These are the activations of a small neural network, seen along a few directions. Each row is one input.
In each table, some parts of the input vary, and every possible input appears once, in random order.
Descriptions start from the smaller parts, as in this example, which fits no table here: one of 3 separate values, together with either a single point or one of 11 places along a line or (one of 4 places along a line, together with one of 8 places around a ring).
Shared parts are said once, and a part with two or three values counts as separate values.
In the rows, zero is written as 128.

Other details of the inputs shift rows strongly along three fixed directions, in all tables alike. That doesn't count.

A family of inputs:
row 1: [127 157  70 116 171  53 218 100 115 167 101]
row 2: [145 129  83 153 172 201  90 107 114 147  78]
row 3: [ 86 137 173 106 137 146 115 181 120 140 163]
row 4: [ 79 171 124 129 124 156 135 157 116 144 205]
row 5: [106 122 190 136  79 142 107 182 150  81 212]
row 6: [113 161 121 126 126  96 166 139 122 135 138]
row 7: [164 107 147 113 114 115 112 106 158 100 101]
row 8: [130 111 173 136  85 129 117 155 130  84 159]
row 9: [100 196 141 111 149 146 129 169 121 130 190]
row 10: [103 118 159 109  84 139 109 167 163  83 193]
row 11: [125  64 142 113 111 133  80 115 149 132  92]
row 12: [158 115 154 124  93  98 108 109 156  98 102]
row 13: [106 175  56 148 170 193 110 107  94 182 104]
row 14: [117 185  86 155 175 194 125 108  79 178  91]
row 15: [145 126  93 157 156 200  74 112 120 131  74]
row 16: [161  86 146 141 100 121 122 111 127 101 105]
row 17: [162  90 132 133 119 148 104 121 133  95  90]
row 18: [148 143 122 134 130 102 133  89 125 140  96]
row 19: [143  98 151 140 115 175  90 139 143 104 138]
row 20: [157  89 150 129 107 133 119 129 132  96 119]
row 21: [114 147 130 106 130  52 214 140 131 137 170]
row 22: [135 128  75 137 160 207  88  94 119 154  82]
row 23: [150 118 105 166 149 205  81  98 110 146  85]
row 24: [ 99 171 158 124 130 209  95 183 121 108 173]
row 25: [ 87 199  69 140 175  75 200 146  98 179 170]
row 26: [131  99 110 122 103  60 174  91 147 135 133]
row 27: [157 110 169 124  97 122 109 108 149 105 125]
row 28: [ 98 176 115 117 144  51 229 135 109 161 178]
row 29: [181  96 120 120 125  77 141  66 149 129  63]
row 30: [136 106 144 116  98  53 165 148 145  82 145]
row 31: [122  73 163 121 117 111  97 147 147 120 122]
row 32: [169  87 108 141 105  63 146  91 133 108  58]
row 33: [ 76 194 141 107 188 174 105 172  91 185 172]
row 34: [115 105 163 111  88 154 111 154 157  99 191]
row 35: [136  91 100 120 157  47 163 103 108 162  63]
Description of these inputs: one of 5 places along a line, together with either a single point or one of 6 places around a ring.
- Changing only the place on the line of 5 turns row 6 into row 13. The same change can be made to row 21. Which row results? => row 34
- List by row number the other rows that have the place on the line of 5 in common with row 33. => row 7, row 9, row 12, row 18, row 27, row 29
- List by row number the other rows that have the place on the line of 5 in common with row 20. => row 8, row 16, row 17, row 30, row 32, row 35

A family of inputs:
row 36: [143 144 129 137 123 195  92  96 103 138  88]
row 37: [125  93 131  94 107  46 163 127 158 128 140]
row 38: [128 172 120 146 155 172 110 138 106 128 150]
row 39: [119 117 101 150 158 177  92 106 110 158  75]
row 40: [141  53 177 111  79  39 154 136 171  79 120]
row 41: [162  95 166 134  90 176  76 124 151  67  96]
row 42: [102 158 164 108 150 159 118 162 127 136 171]
row 43: [ 96 171 115 120 139 140 142 143 124 127 196]
row 44: [ 92 159 129 124 143 126 134 174  94 145 177]
row 45: [135  78 149 136 101  72 129 117 142 105  99]
row 46: [121 115 151 119 127 164  99 168 119 118 142]
row 47: [100 163 143 124 127 126 152 172 116  98 208]
row 48: [133 157 151 128 111 169 101 152 143 109 142]
row 49: [156 129 131 131 121 177  89 100 135 105  77]
row 50: [126  95 137 110 105  38 164 141 134 116 131]
row 51: [160 105 131 166 112 180  94 110 118 129  88]
row 52: [156  96 144 136 118 155  68 116 123 120  77]
row 53: [152 138 128 162 133 179 106 112 110 149 100]
row 54: [104 171 115 132 134 161 120 153 131 134 186]
row 55: [112 180 117 110 134  82 186 141 131 134 154]
row 56: [117 160 103 135 155 188 130 114 108 160 154]
row 57: [168 122 118 129 132 109 150  70 128 138  85]
row 58: [115 179  78 148 171 192 131 139  89 153 109]
row 59: [181  66 105 146  92 102 118  82 166 101  46]
row 60: [ 91 160 133 119 121 135 155 172 129 109 203]
row 61: [166  94 167 138  95 172  69 117 148  65 106]
row 62: [139 122 137 152 113 213  61 144 138 102 137]
row 63: [127 108 149 123  88  62 157 144 161  81 190]
row 64: [134 120 109 141 151  76 147  92 117 153  74]
row 65: [ 79 150 198 118 117 150 112 200 130 107 211]
row 66: [132 110 141 132  85  82 157 118 156 128 157]
row 67: [119 161  90 134 150  54 197 129 110 136 161]
row 68: [101 151  91 118 151 105 141 125 109 174 140]
row 69: [138  89 109 127 118  78 130 106 130 137  96]
row 70: [161  91 145 133 133 182  63  90 141 126  38]
row 71: [133 126 108 132 118 181  99 116 143 120 101]
row 72: [147 128  51 134 153 111 153  59 125 154  52]
row 73: [117 148  71 137 146 106 181  92  91 171 112]
row 74: [127 114 133 114  92  41 168 123 167  96 180]
row 75: [160 116  86 147 128  95 152 102 131 128  66]
row 76: [102 164 102 132 136 185 125 117  96 159 145]
row 77: [118 180 132 140 143 158 125 163 116 127 175]
row 78: [168 109 142 146 125 183  99  99 123 116  95]
row 79: [111 174  72 146 169 195 128 132 100 161 116]
row 80: [137  47 189 118  74 116  98 142 179  74 129]
row 81: [128 113 151 116 133 166  99 166 120 117 147]
row 82: [159 115  66 165 146 109 157  63 113 179  59]
row 83: [113  92 137 125 107  41 162 122 149 121 137]
row 84: [157  81 154 140  96 179  94 111 145  96 126]
row 85: [106 160 158 102 140 155 113 170 120 139 169]
row 86: [110 162  98 125 173  87 162 101 107 180  94]
row 87: [ 93 129 133 106 120  70 163 165 128 135 184]
row 88: [106 127 130 115 126 160  92 144 126 140 143]
row 89: [125 167 119 115 140  81 170 116 125 125 151]
row 90: [101 172 145 114 141 146 109 160 106 149 167]
row 91: [145 100  69 136 177 106 150  73 120 173  50]
row 92: [115  99 173  99 104 122 121 180 151 101 196]
row 93: [119 173 120 136 146 181 124 151 112 130 133]
row 94: [130 141 118 114 145 110 125 115 114 156  97]
row 95: [106 147 128 104 138  36 189 152 117 147 161]
row 96: [ 90 144 154 114 146 127 151 183 120 127 194]
row 97: [151  65 201 115  90 123  96 143 170  74 125]
row 98: [118 123 165 131  87 160 118 153 114  95 164]
row 99: [165  83 132 141  83 181  63 107 170  92  77]
row 100: [140  98 105 105 137  91 140 106 142 147 107]
row 101: [ 96 141 110 130 154  73 176 136 107 155 130]
row 102: [149 137 133 146 121 180  93 138 133 112 104]
row 103: [161  69 182  85  80  37 143 126 178  87 126]
row 104: [103 162 119 133 142 163 129 150 115 119 185]
row 105: [138 100 148 101 115  41 168 138 144 119 130]
row 106: [ 98 150 162 121 148 158 123 173 120 133 167]
row 107: [118 165 116 143 158 182 142 139  89 147 161]
row 108: [158 119  91 147 131  82 153 102 129 124  90]
row 109: [109 109 122 121 124  85 140 112 144 141 118]
row 110: [ 99 149 108 122 174 177 117 134 117 168 141]
row 111: [126 143 112 107 166  77 175 138 113 159 137]
row 112: [112 165  98 130 171  85 158  98 105 180  98]
row 113: [128  93 118 133 120  95 119  90 145 138  89]
row 114: [143  97 157 128  85 137 113 139 148  66 126]
row 115: [107 101 174 102  97 120 121 182 149 101 191]
row 116: [161 136 103 132 135  80 145  80 134 128  91]
row 117: [155 152 114 157 143 186 101  91 108 167  80]
row 118: [137  67 167 123  96 174  63 123 167 100 101]
row 119: [122 191 130 139 149 203  90 149 114 136 154]
row 120: [130 169  70 142 167 113 179  84  75 182  86]
- What do these inputs look like to the network? => one of 5 places along a line, together with either one of 3 separate values or one of 6 places around a ring or (one of 2 separate values, together with one of 4 places along a line)
- Changing only the place on the line of 5 turns row 95 into row 94. The same change can be made to row 52. Which row results? => row 90
- Change only the place on the ring of 6 in row 108. List by row number the other rows that result. => row 47, row 58, row 67, row 75, row 114
- Change only the choice among 2 separate values in row 85. List by row number the other rows that result. => row 70
- Change only the place on the line of 4 in row 65. List by row number the other rows that result. => row 64, row 97, row 106
- Change only the place on the line of 5 in row 92. List by row number the other rows that result. => row 81, row 100, row 103, row 111
- Change only the choice among 3 separate values in row 107. List by row number the other rows that result. => row 51, row 98
